A small network was shown many inputs. Here are its activations along a few directions, one row for each input.
Each table varies a few parts of the input and shows all the possible inputs, shuffled.
Descriptions start from the smaller parts, as in this example, which fits no table here: one of 4 places along a line, together with either a single point or one of 9 places around a ring or (one of 3 separate values, together with one of 5 places around a ring).
Shared parts are said once, and a part with two or three values counts as separate values.

Other details of the inputs shift rows strongly along three fixed directions, in all tables alike. That doesn't count.
To show where, the next rows are all for the same input, with only those details redrawn:
[ -4   6  -2  -4  -2   3  34   3 -17  21  -4 -18 -10  -1]
[ 26   2   0  -8  10  46 -31  19   3 -14  -3 -32  36   5]
[ -3  16  -4  32 -19 -19  -5  14  13 -28  21  -3 -11  12]
[ -9  -9 -14 -17   8  -3 -20 -32 -16  -5  -2  34  -3  11]
[-10  -9 -14 -16   8  -5 -20 -33 -15  -5  -2  35  -4  11]

Table:
R1: [  4 -14  -3 -19  11  -7 -18 -33 -17  -3  -4  26   0   3]
R2: [ -7  -5   8   1  -8   2  33   7 -10  29  -7 -10  -1 -11]
R3: [ -8   9  -2  32 -26 -26 -11  16  21 -20  19   0  -7   5]
R4: [ 32  -3   5  -6  12  33 -35  18   5 -14 -10 -32  36   4]
R5: [-14 -13 -11  -7   9  -1 -21 -34 -12  -1  -4  40  -2  11]
R6: [-11 -17 -12  -8  19 -12 -22 -29  -3  -1  -3  46  -4   7]
R7: [ -2  11  -2  36 -25 -22  -8  11  17 -22  15  -4  -9  11]
R8: [  1   9   2  37 -17 -29 -11  12  18 -22  14  -3 -13  12]
R9: [-17 -15 -11 -12   9  -2 -22 -27 -10   3  -2  40   2   4]
R10: [ 21   1   0 -12   8  42 -33  25   7 -12   0 -29  38  -1]
R11: [  1   7   2 -11   1  -2  35   7 -11  23   5 -12  -8 -16]
R12: [ -3  -4   8   6  -7   5  35   1 -14  26 -10 -12  -4  -5]
R13: [-13 -18  -8 -14   5  -2 -20 -26  -9   6  -9  32   9   1]
R14: [-25 -11   5 -27  16  21 -20 -32  11 -11 -31  27  -5  -6]
R15: [ 24  -3   1 -11   3  37 -34  23   7 -12  -5 -30  42  -3]
R16: [ -7   3   1   0   4   1  32  11  -6  31  -5  -9  -5 -12]
R17: [ 26  -6   5   1   7  46 -33  18   7  -9 -12 -32  43   2]
R18: [ -1   3  -1  -9  -3  -8  32   9  -8  26  -8 -14  -4 -14]
R19: [-24  10  13 -15  -2  12  35   0  13  12 -26 -19 -23 -10]
R20: [  0   6   0 -12   1  -3  33   9 -10  25   1 -13  -9 -13]
R21: [ -4  12   3  38 -15 -19  -6  21  24 -19  21  12  -8   1]
R22: [-10  -9 -14 -16   8  -5 -20 -33 -15  -5  -2  35  -4  11]
R23: [  1  16  -1  30 -20 -17  -4  12  12 -28  25  -4 -11  10]
R24: [  4  12  -1  28 -10 -28  -6  17  21 -28  26   3 -14   7]
R25: [ -2 -12 -10 -24   6 -12 -21 -26  -8   1  -4  34   3  -4]
R26: [ -4   0   5   6   8   2  32   5 -14  27  -8 -15 -11  -2]
R27: [ -5   0   6   6  -2  10  36   3 -14  26  -5 -10  -8  -3]
R28: [  3  -2   0  -7   3 -10  34   8  -8  24  -9 -17  -7  -8]
R29: [ -1  -6   4   2   5  -6  34   7  -5  29 -11 -13  -4  -9]
R30: [  0   2  -1  -7   8  -4  35  10  -9  23  -4 -15 -10  -6]
R31: [ -5   5  -2  -6   1  -1  30  11  -5  32  -3 -12  -9 -10]
R32: [-13   0  11 -42  15  19 -11 -36   8 -13 -19  21   4  -1]
R33: [ -5 -17  -4 -13   8  -5 -19 -24  -5   8  -9  41   7  -3]
R34: [ -1   0  -1  -4   7  -2  32   9  -5  29  -4 -15 -12  -4]
R35: [-14 -16  -6 -12   7   3 -19 -26 -10   4  -1  42   3   3]
R36: [  5   0   6  -5  -1  -7  32   2 -17  21  -7 -20 -11  -5]
R37: [  5   2   4  -9   8  -3  37   5 -11  20   4 -14 -11 -10]
R38: [  0   7   4  41  -9 -22  -5  18  24 -23  21  11 -11   7]
R39: [-11 -11 -14 -13   7  -2 -23 -34 -12   1  -3  35  -5  13]
R40: [ -2 -20   0  -7  12  -4 -20 -31 -12   3 -12  36   1   7]
R41: [ -2  11   0  26 -27 -26  -7  15  16 -26  23  -2  -6   1]
R42: [ 26  -3   1  -8   7  33 -36  23  16  -4  -8 -26  39  -5]
R43: [  3  17   1  30 -19 -16  -3  10  11 -30  28  -3 -10   7]
R44: [ 27   1   5 -15   8  46 -29  22   4 -13   6 -31  39  -6]
R45: [ 25   0   3 -15   7  44 -32  24   5 -12   4 -31  38  -2]
R46: [-24  28  13  25 -25 -32 -10   0  46 -56  15  16 -27  11]
R47: [  1  -4   1  -4   2  -8  32   7  -4  29 -10 -17  -8  -7]
R48: [ -2 -13  -9 -20   2  -5 -19 -34 -16  -3  -5  28   1   6]
R49: [ 15   0  24 -12  15  73 -35  22  33 -26 -27 -35  36 -11]
R50: [ -2   2   0  -4  -7  -2  33   1 -16  21  -9 -20  -6  -4]
R51: [ -2  13   0  38 -12 -24 -11  14  17 -23  20   0 -17  15]
R52: [  0   5   2  -4   6  -2  33   6 -17  22  -6 -18 -13  -1]
R53: [ -3  17  -5  28 -15 -27  -8  20  21 -24  23   6 -10   2]
R54: [  6   8   0  28 -15 -33  -5  15  21 -27  20   0 -10   3]
R55: [ -2 -10  -7 -17  14  -9 -21 -32 -16  -5   0  34  -7  10]
R56: [  4  13   1  25 -20 -29  -5  15  19 -25  24   2  -6  -6]
R57: [ 31 -11   9   0  15  38 -31  23  15  -8  -9 -22  41  -2]
R58: [ -1   7   4  43 -14 -26  -8  13  17 -22  12   0  -9   9]
R59: [ -1  -1  10   7   6   5  34   6 -14  27  -7 -11 -11  -2]
R60: [-10  13  -4  32 -22 -21 -11  17  20 -22  25   3 -11   8]
R61: [  3   2   4  -6  -8  -1  35  -3 -18  18  -2 -19  -7  -9]
R62: [-22  14  14 -20  -1   9  39   0  10   7 -24 -18 -18  -8]
R63: [  5   5   7  -5   5  -1  35   1 -18  19   2 -18 -13  -5]
R64: [ -4 -14  -7 -25   2  -4 -18 -29 -14  -2   1  28   6  -4]
R65: [  4 -16  -6 -22  13 -11 -16 -30  -9  -3  -2  30   2  -2]
R66: [ 24  -5   4  -2  10  36 -34  24  16  -5 -10 -23  43  -7]
Q: The inputs of R15 and R3 match in every part but one. If R50 is changed in the same way as R15 into R3, which row does it become?
A: R7
Q: What do these inputs look like to the network?
A: one of 6 places along a line, together with either a single point or (one of 2 separate values, together with one of 5 places around a ring)
Q: Change only the choice among 2 separate values in R17. List by row number the other rows that result.
A: R5
Q: Change only the place on the line of 6 in R56. List by row number the other rows that result.
A: R18, R25, R33, R42, R66
Q: Change only the choice among 2 separate values in R53. List by row number the other rows that result.
A: R18
Q: Which other rows agree with R21 in the place on the line of 6? List them by row number.
A: R2, R12, R27, R33, R35, R38, R40, R49, R57, R59
Q: Change only the place on the line of 6 in R40. List by row number the other rows that result.
A: R1, R4, R8, R36, R58

Table:
R67: [ -5  -5  -3 -16   5   6  -5 -19  -9   1  -8  12   1   3]
R68: [  8   4   3  11  -2  16 -25  13  16 -22   3  -9  15   5]
R69: [-11   8   4   0 -10 -17  37   2  -4  13   0  -8 -20  -8]
R70: [  8   3   3   8  -2   9 -27  14  21 -23   5  -4  15   0]
R71: [ 25   1   8  -4   4  28  67  43 -29  63  -8 -73  13 -19]
R72: [-12   5   5   9  -5 -13  37   2  -4  16  -3  -7 -22  -4]
R73: [ -7  -6  -3 -17   6   6  -6 -15  -6   5  -6  15   1  -1]
R74: [  9   5   3  10  -2   7 -28   6  15 -30   5  -5   9   7]
R75: [ 10 -12 -14 -10   9  -5 -10 -12 -23  14   6  13   7   4]
R76: [ 12 -12 -12 -10   6  -6  -9 -14 -24  12   5  13   8   4]
R77: [-11  19   3  35 -28 -31   9  15  20 -25  22  -2 -21   4]
R78: [  7   3   3  10  -5  13 -27  14  19 -20   2  -8  17   2]
R79: [ -5  -6  -4 -20   8   2  -6 -15  -5   3  -7  14   1  -2]
R80: [ -8  -8  -2 -12   6   7  -6 -17  -6   6 -12  15   2   2]
R81: [ -4  -7  -1 -14  11   6  -5 -17  -7   3  -9  14  -2   2]
R82: [  8   5   2   8  -2   8 -27  12  20 -25   7  -2  13   1]
R83: [ 10 -13 -13  -8   9  -4  -9 -11 -22  15   6  16   8   3]
R84: [ -8  -8  -3 -15   5   6  -7 -15  -5   6  -8  15   2  -1]
R85: [ -7  -6  -3 -14   8   8  -5 -17  -7   4  -7  15   1   2]
R86: [-10  18   4  38 -24 -41   6  10  23 -31  23   6 -26   7]
R87: [ 10   2   5  11   0   8 -27  12  22 -23   1  -5  13   3]
R88: [ -7  -5  -4 -16   7   7  -6 -17  -8   3  -7  13   0   3]
R89: [ -4  -6  -2 -16  10   5  -6 -17  -7   2  -9  12  -2   3]
R90: [ 50  -2   6   8   8  50 -17  53   2   7   0 -66  53  -5]
R91: [ -9  16   5  40 -20 -34   7  16  26 -24  19   2 -23   4]
R92: [-12   5   6  10  -6 -13  37   3  -3  17  -6  -8 -21  -5]
R93: [ -7  -5  -4 -19   5   5  -7 -16  -7   4  -6  13   1   0]
R94: [-11   7   5   5  -5 -17  37   2  -2  14   0  -4 -22  -5]
R95: [-12   8   4   3  -5 -19  36   1  -2  13   0  -4 -24  -4]
R96: [ -6  -9  -2 -16   7   2  -6 -15  -2   6 -11  16   3  -4]
Q: The inputs of R67 and R88 match in every part but one. If R76 is changed in the same way as R67 into R88, which row does it become?
A: R75
Q: What do these inputs look like to the network?
A: one of 5 places along a line, together with either a single point or one of 5 places around a ring

Table:
R97: [-28 -28 -14  -2   4 -42 -20 -60 -15   7 -10  83 -18  10]
R98: [-26 -22 -19  -8  18 -28 -19 -46 -14  15  -5  73 -18  11]
R99: [ 12   1   4 -28  17  61 -38   9  15 -15 -15 -21  34   0]
R100: [-35 -24 -21  -7   3 -37 -25 -53 -14  10  -5  81 -17  11]
R101: [ 39  -2  -6 -27  25  53 -38  16  -9  -4   0 -34  45   5]
R102: [ -2   6   0  48  -8 -20  -6  25  22 -14  17   5  -7   6]
R103: [ 14  13  -1  31 -16 -29  -5  14   6 -29  28 -10 -12  11]
R104: [  2   7   2  -5 -12 -15  63   1 -31  36   1 -30 -18  -8]
R105: [-12  22   7  27 -11 -12   0  15  30 -36  14  -3 -18   6]
R106: [  7  16  -4  32 -22 -20  -5  16   5 -27  35  -5  -9   6]
R107: [ 19  13  -4   3 -18 -51  -5  29  28 -23  37  -1   0 -21]
R108: [-26 -11   2 -35   6   5   0 -44 -13   6 -21  32 -11  -3]
R109: [ -9  -3   4  10  -5  -7  60  15 -14  51 -18 -27 -12 -13]
R110: [ 10 -10  14 -28   9  -3  78  40   1  81 -19 -45   8 -53]
R111: [ 17  -3  12 -24  12  50 -38  -2  16 -23 -22 -20  36   0]
R112: [ 21 -20   1   2  12  29 -51   2   9 -10 -15   1  38   2]
R113: [ 19 -18   3  -1  10  37 -48   6   6  -6 -11   1  45   1]
R114: [ -6   8  -4  45 -16 -17  -8  27  23 -11  19   5  -5   6]
R115: [ 45  -5   2 -25  25  56 -33  14 -12  -5   0 -34  49   2]
R116: [-18  13  12 -14  -3  16  69  13  -8  35 -15 -35 -21 -16]
R117: [ 42  -6   0 -26  17  59 -33  14 -12  -4   2 -33  51  -1]
R118: [-15  12  13 -14  -6   9  67   9  -7  33 -24 -42 -19 -15]
R119: [-21 -11   1 -36  13  13   3 -40 -14  10 -18  31 -11  -5]
R120: [-21 -26 -11  -5  18 -25 -15 -47 -17  14  -7  70 -17   6]
R121: [-17 -10   3 -36  22  12   5 -39 -14  10 -21  27 -12  -3]
R122: [-23  -7  -5 -39  22   9   0 -38 -11  11 -19  31 -14   2]
R123: [  7 -10   9 -92  33  34  26  -7  -5  46 -43 -11  22 -47]
R124: [-10  21   6  25 -14 -17  -4  14  32 -34   9  -8 -20  10]
R125: [-18  12  19 -12 -10  10  67   5  -9  31 -17 -33 -18 -16]
R126: [-17  21   7  25 -24 -12  -2  14  29 -36  11  -6 -14   4]
R127: [ -4   3   5  48 -23 -20  -8  21  19 -15  14   3  -3   2]
R128: [-25 -25 -19  -7  14 -38 -22 -50 -13  11  -9  75 -21  14]
R129: [  6  16  -1  30 -27 -24  -4  14   4 -28  32  -6  -4   8]
R130: [ 15 -16  -7   0  12  24 -56   2  12  -9 -13   6  36   8]
R131: [ 27 -20   4   1  20  31 -50   6   8  -8 -14  -2  36   4]
R132: [ -3   4   4  49 -17 -17  -7  23  20 -14  18   6  -5   2]
R133: [-27 -27 -13  -5   8 -28 -16 -51 -17  13  -3  81 -15   6]
R134: [ -2  10  -5  -9 -10 -13  60   7 -29  40  -1 -35 -19  -6]
R135: [ 10  14  -3  31 -24 -28  -6  12   5 -29  26 -11  -8   8]
R136: [-17  14  11 -15  -6   8  64   8  -5  35 -23 -41 -22 -12]
R137: [ 11  16  -2  33 -14 -24  -4  16   5 -28  33  -6 -11   9]
R138: [-13 -15 -16 -27   1 -21  -9 -50 -36   7   4  47 -12   5]
R139: [ 32  -5  -6 -25  10  47 -40  11 -11 -10   0 -29  47   3]
R140: [ 17 -17  -5  -1  17  38 -48  10   8  -5  -6   5  40   3]
R141: [-17 -13   3 -35  17  -1   3 -46 -11   5 -23  34 -14   3]
R142: [  1   3   1  46 -11 -25  -7  24  22 -15  12   1  -7   8]
R143: [ 40  -4  -7 -26  21  43 -41  12  -7  -8  -3 -32  41   9]
R144: [ 35  -6  -8 -23  12  39 -41   7  -8 -13  -3 -28  43   5]
R145: [ -9  13  20 -12   5  17  72  12  -9  35 -17 -39 -19 -16]
R146: [ 15  14   0  31 -17 -29  -3  13   6 -29  29  -8  -9  12]
R147: [ 11  15  -7  29 -15 -29  -5  17   7 -28  28 -10 -11  13]
R148: [  4  10  -1  -9   3  -2  67  15 -32  42   4 -38 -16  -9]
R149: [ -6  17  13  28 -15 -16  -2  11  29 -37   8  -7 -20   6]
R150: [ -4  12  -6  -9  -7  -5  62  12 -30  42   8 -30 -19  -8]
R151: [-24 -12   0 -32   8  -4  -2 -50 -11   2 -24  36 -16   0]
R152: [  2   5   7  49  -9 -20  -4  22  21 -15  18   6  -5   6]
R153: [-12 -14 -22 -30   9 -14  -5 -43 -35  12   6  45 -11   6]
R154: [ 18  -2  13 -26  17  63 -33   6  13 -17 -15 -20  39  -3]
R155: [ -9  19   8  26 -14 -17  -1  14  31 -36   8  -7 -19   8]
R156: [ -7   5  -1  45 -22 -20  -8  24  20 -14  14   3  -2   4]
R157: [-22  15  11 -16  -9  11  64  10  -7  35 -18 -37 -20 -14]
R158: [  2  19  -9  27 -26 -24  -8  17   6 -25  31  -9  -6  11]
R159: [  5   3   7  48 -12 -25  -5  20  22 -16  12   2  -6   8]
Q: What do these inputs look like to the network?
A: one of 3 separate values, together with either a single point or (one of 4 places along a line, together with one of 5 places around a ring)
Q: The inputs of R153 and R116 match in every part but the choice among 3 separate values. If R101 is changed in the same way as R153 into R116, which row does it become?
A: R122
Q: Change only the choice among 3 separate values in R159. List by row number the other rows that result.
A: R141, R146
Q: Change only the place on the line of 4 in R102. List by row number the other rows that result.
A: R98, R120, R152
Q: Change only the choice among 3 separate values in R100. List by row number the other rows that result.
A: R157, R158
